2.8, 0.8, 15.8, 0.0, -3.6, 0.0, 0.0, -0.2, 32.2, 34.9, 3.6, 0.0, 0.0, 19.8, -0.5, 18.2, -84.9, -30.1, 5.3, 31.1, 40.2, -7.5, 12.6 = j201
2.8, 0.8, 15.8, 0.0, -3.6, 0.0, 0.0, -0.2, 32.2, 34.9, 3.6, 18.1, 0.0, 19.8, -0.5, 18.2, -21.1, 19.8, -19.9, 0.0, 29.8, 0.0, -45.6 = j930
2.8, 18.2, 15.8, 0.0, -3.6, 0.0, 0.0, -0.2, 32.2, 34.9, 18.2, 0.0, 0.0, 19.8, -0.5, 18.2, -84.9, -30.1, 5.3, 31.1, 18.2, 28.5, 12.6 = j813
2.8, 0.8, 19.8, 0.0, -3.6, 0.0, 0.0, -0.2, 32.2, 34.9, 3.6, 0.8, 0.0, 19.8, -0.5, 18.2, -84.9, -30.1, 5.3, 31.1, -22.1, 28.5, 12.6 = j758
q: 2.8, 0.8, 19.8, 0.0, -3.6, 0.0, 0.0, -0.2, 32.2, 34.9, 3.6, 0.8, 0.0, 19.8, -0.5, 18.2, -84.9, -30.1, 5.3, 31.1, -22.1, 28.5, 12.6 -> j758
q: 2.8, 0.8, 15.8, 0.0, -3.6, 0.0, 0.0, -0.2, 32.2, 34.9, 3.6, 0.0, 0.0, 19.8, -0.5, 18.2, -84.9, -30.1, 5.3, 31.1, 40.2, -7.5, 12.6 -> j201
q: 2.8, 0.8, 15.8, 0.0, -3.6, 0.0, 0.0, -0.2, 32.2, 34.9, 3.6, 18.1, 0.0, 19.8, -0.5, 18.2, -21.1, 19.8, -19.9, 0.0, 29.8, 0.0, -45.6 -> j930

2.3, -24.2, 45.9, 72.5 -> j676
12.8, -21.5, -28.0, 59.6 -> j633
72.6, -24.6, 58.1, -46.6 -> j989
-6.5, -46.6, -46.7, -39.0 -> j89
41.8, 22.9, 3.2, 72.5 -> j665
both j89 j989:  -> -46.6
both j989 j89:  -> -46.6
both j676 j665:  -> 72.5

-21.2, -13.0, -12.4, -61.9, -15.4, 47.3, -21.1, -5.1, -73.0 -> j249
-25.3, 19.5, 34.3, -39.0, 43.2, -5.2, -17.2, -19.2, -41.6 -> j295
21.0, 17.3, -10.0, -30.7, -21.1, -15.3, 10.4, -5.1, -47.6 -> j204
-15.3, -20.2, -27.7, 30.8, -20.2, 34.2, 21.0, -5.9, 34.3 -> j846
both j846 j295:  -> 34.3
q: -25.3, 19.5, 34.3, -39.0, 43.2, -5.2, -17.2, -19.2, -41.6 -> j295
q: -21.2, -13.0, -12.4, -61.9, -15.4, 47.3, -21.1, -5.1, -73.0 -> j249
both j295 j846:  -> 34.3

-44.5, 76.2, -22.5, -54.3, -59.1, -62.6 : j160
-47.2, -44.5, -29.4, 28.7, -75.0, -52.4 : j611
-21.9, 51.0, -6.8, -72.2, -53.2, -18.4 : j737
-22.5, 32.8, -25.5, 53.2, 29.9, 2.3 : j83
-6.8, 28.6, -22.4, 53.0, 24.2, -30.7 : j305
-21.3, 9.7, 71.1, -60.9, -64.2, -6.8 : j636
-22.5, 32.8, -25.5, 53.2, -41.7, -28.4 : j902
-55.2, 28.6, 67.8, -56.3, -31.1, -6.9 : j484
-57.9, -39.2, -18.2, -44.6, -56.7, -45.3 : j18
-42.2, -27.2, -9.0, 47.9, -23.4, -16.5 : j557
both j902 j160:  -> -22.5
both j484 j305:  -> 28.6
both j160 j611:  -> -44.5
both j636 j737:  -> -6.8
both j737 j305:  -> -6.8

-7.1, 34.7, -44.1, -34.7 : j537
-16.3, -0.2, 26.5, 34.4 : j218
34.5, -29.8, -57.3, 52.1 : j937
-16.3, -0.2, 26.5, 35.0 : j24
-29.8, -19.9, -2.3, -6.8 : j972
-44.1, -1.5, -57.4, 34.4 : j196
-32.6, 26.3, -27.2, 19.1 : j57
36.7, -69.6, 10.1, 25.3 : j379
-29.8, -19.9, -29.3, -44.2 : j576
32.3, 16.0, -2.3, 10.1 : j455
-24.1, -4.8, -36.9, -4.7 : j159
both j196 j218:  -> 34.4
q: -32.6, 26.3, -27.2, 19.1 -> j57
both j576 j937:  -> -29.8
both j196 j537:  -> -44.1

14.6, -6.2, -19.0, 12.3, 26.5, 18.2, -21.3, 4.6, -38.7, -27.3, 28.3, 19.0, 47.1, -25.2, 14.7, 49.8, -27.3, -60.1, 34.4, 43.2, 44.9, 5.3, 57.8, 30.4, -33.1, 7.4, -3.4, 6.8, -20.8, -16.8, 15.1, -33.8, -74.0, -16.9, 18.1, -47.0, 8.2, 35.0, 31.8, -0.5, -9.8, -36.5, 37.8, -4.0, 34.6, 23.8, 14.3, -18.2, 10.8, 20.9 : j367
7.9, 24.7, -1.1, 19.7, -5.4, -19.0, 28.7, -18.2, 3.5, 10.5, -21.0, 5.2, -22.2, 20.6, -1.1, -2.2, 13.8, -15.1, 23.6, -14.3, -28.3, 23.9, 1.6, -17.3, -7.3, 3.5, -3.1, 2.6, -10.9, -0.8, 10.1, -14.2, -45.1, -0.6, 9.2, 8.4, -13.6, 33.4, -13.7, -5.6, 8.1, 24.9, 13.6, -19.4, 1.3, 19.4, 30.9, 23.4, -22.4, 1.1 : j12
-14.9, 19.8, 15.7, 34.5, 6.7, 15.6, -6.2, 6.4, 13.9, 11.8, 18.0, 20.1, -20.1, 24.5, 10.8, -19.7, -19.9, -28.1, -13.2, 12.3, -5.6, 17.0, 20.7, 18.0, -36.3, 1.5, -3.5, 11.4, -8.8, 16.2, 39.8, 3.5, -44.5, 37.8, 9.9, -0.9, -34.6, 8.9, 1.1, 22.6, 31.9, -12.0, 14.8, 0.6, -26.5, 4.6, -1.4, -45.1, -31.5, 22.5 : j713
47.6, 21.4, -32.6, 47.9, -14.5, 22.9, 2.2, 27.3, 16.9, -52.8, -37.1, -16.3, 20.8, 6.5, -56.0, 18.0, -26.0, -6.8, -47.7, -27.4, 5.7, 1.8, 9.7, 0.6, 29.0, 19.8, -14.7, -2.6, 15.6, -19.2, 11.3, 35.1, -26.5, 28.2, 3.6, 9.8, -26.2, -15.1, 27.0, 43.1, 13.8, 10.1, -71.8, 2.2, 49.7, -25.6, -11.2, 19.2, 4.4, 44.5 : j294
q: -14.9, 19.8, 15.7, 34.5, 6.7, 15.6, -6.2, 6.4, 13.9, 11.8, 18.0, 20.1, -20.1, 24.5, 10.8, -19.7, -19.9, -28.1, -13.2, 12.3, -5.6, 17.0, 20.7, 18.0, -36.3, 1.5, -3.5, 11.4, -8.8, 16.2, 39.8, 3.5, -44.5, 37.8, 9.9, -0.9, -34.6, 8.9, 1.1, 22.6, 31.9, -12.0, 14.8, 0.6, -26.5, 4.6, -1.4, -45.1, -31.5, 22.5 -> j713
q: 47.6, 21.4, -32.6, 47.9, -14.5, 22.9, 2.2, 27.3, 16.9, -52.8, -37.1, -16.3, 20.8, 6.5, -56.0, 18.0, -26.0, -6.8, -47.7, -27.4, 5.7, 1.8, 9.7, 0.6, 29.0, 19.8, -14.7, -2.6, 15.6, -19.2, 11.3, 35.1, -26.5, 28.2, 3.6, 9.8, -26.2, -15.1, 27.0, 43.1, 13.8, 10.1, -71.8, 2.2, 49.7, -25.6, -11.2, 19.2, 4.4, 44.5 -> j294
q: 14.6, -6.2, -19.0, 12.3, 26.5, 18.2, -21.3, 4.6, -38.7, -27.3, 28.3, 19.0, 47.1, -25.2, 14.7, 49.8, -27.3, -60.1, 34.4, 43.2, 44.9, 5.3, 57.8, 30.4, -33.1, 7.4, -3.4, 6.8, -20.8, -16.8, 15.1, -33.8, -74.0, -16.9, 18.1, -47.0, 8.2, 35.0, 31.8, -0.5, -9.8, -36.5, 37.8, -4.0, 34.6, 23.8, 14.3, -18.2, 10.8, 20.9 -> j367

-2.7, 1.8, -1.2, 0.9, -2.6, 0.6, 0.3, 0.4, 1.1, -0.8 -> j721
-0.8, 0.0, 4.5, 1.5, -4.1, -2.9, -2.7, 1.8, 2.2, -5.9 -> j324
-4.8, 2.4, -3.4, -0.2, -2.5, 6.5, -3.5, 4.6, -3.6, 4.7 -> j704
-33.8, 6.4, -2.6, 10.7, -32.5, 11.7, 3.7, 4.6, 11.2, 1.9 -> j844
-44.5, -48.9, -73.4, 2.2, -9.1, 7.4, -57.9, -22.5, 8.0, 2.5 -> j883
-1.8, -1.7, -7.7, 1.8, -11.8, 24.2, -4.1, 1.8, -4.4, 5.3 -> j966
-1.0, -4.7, -7.1, 2.1, -2.1, -0.9, -3.3, -5.0, 2.1, 0.4 -> j461
-5.3, -0.2, -12.9, 5.6, -24.7, 35.8, -5.6, -8.9, -6.5, 12.4 -> j507
-1.2, -0.6, 1.5, -0.3, -2.3, 0.1, -2.0, -2.8, 2.7, -0.4 -> j291
-2.7, -0.5, 2.0, 5.2, -0.5, -4.2, -6.7, 5.8, 1.5, -7.1 -> j920
q: -44.5, -48.9, -73.4, 2.2, -9.1, 7.4, -57.9, -22.5, 8.0, 2.5 -> j883
q: -1.8, -1.7, -7.7, 1.8, -11.8, 24.2, -4.1, 1.8, -4.4, 5.3 -> j966
both j704 j844:  -> 4.6
both j324 j883:  -> 2.2

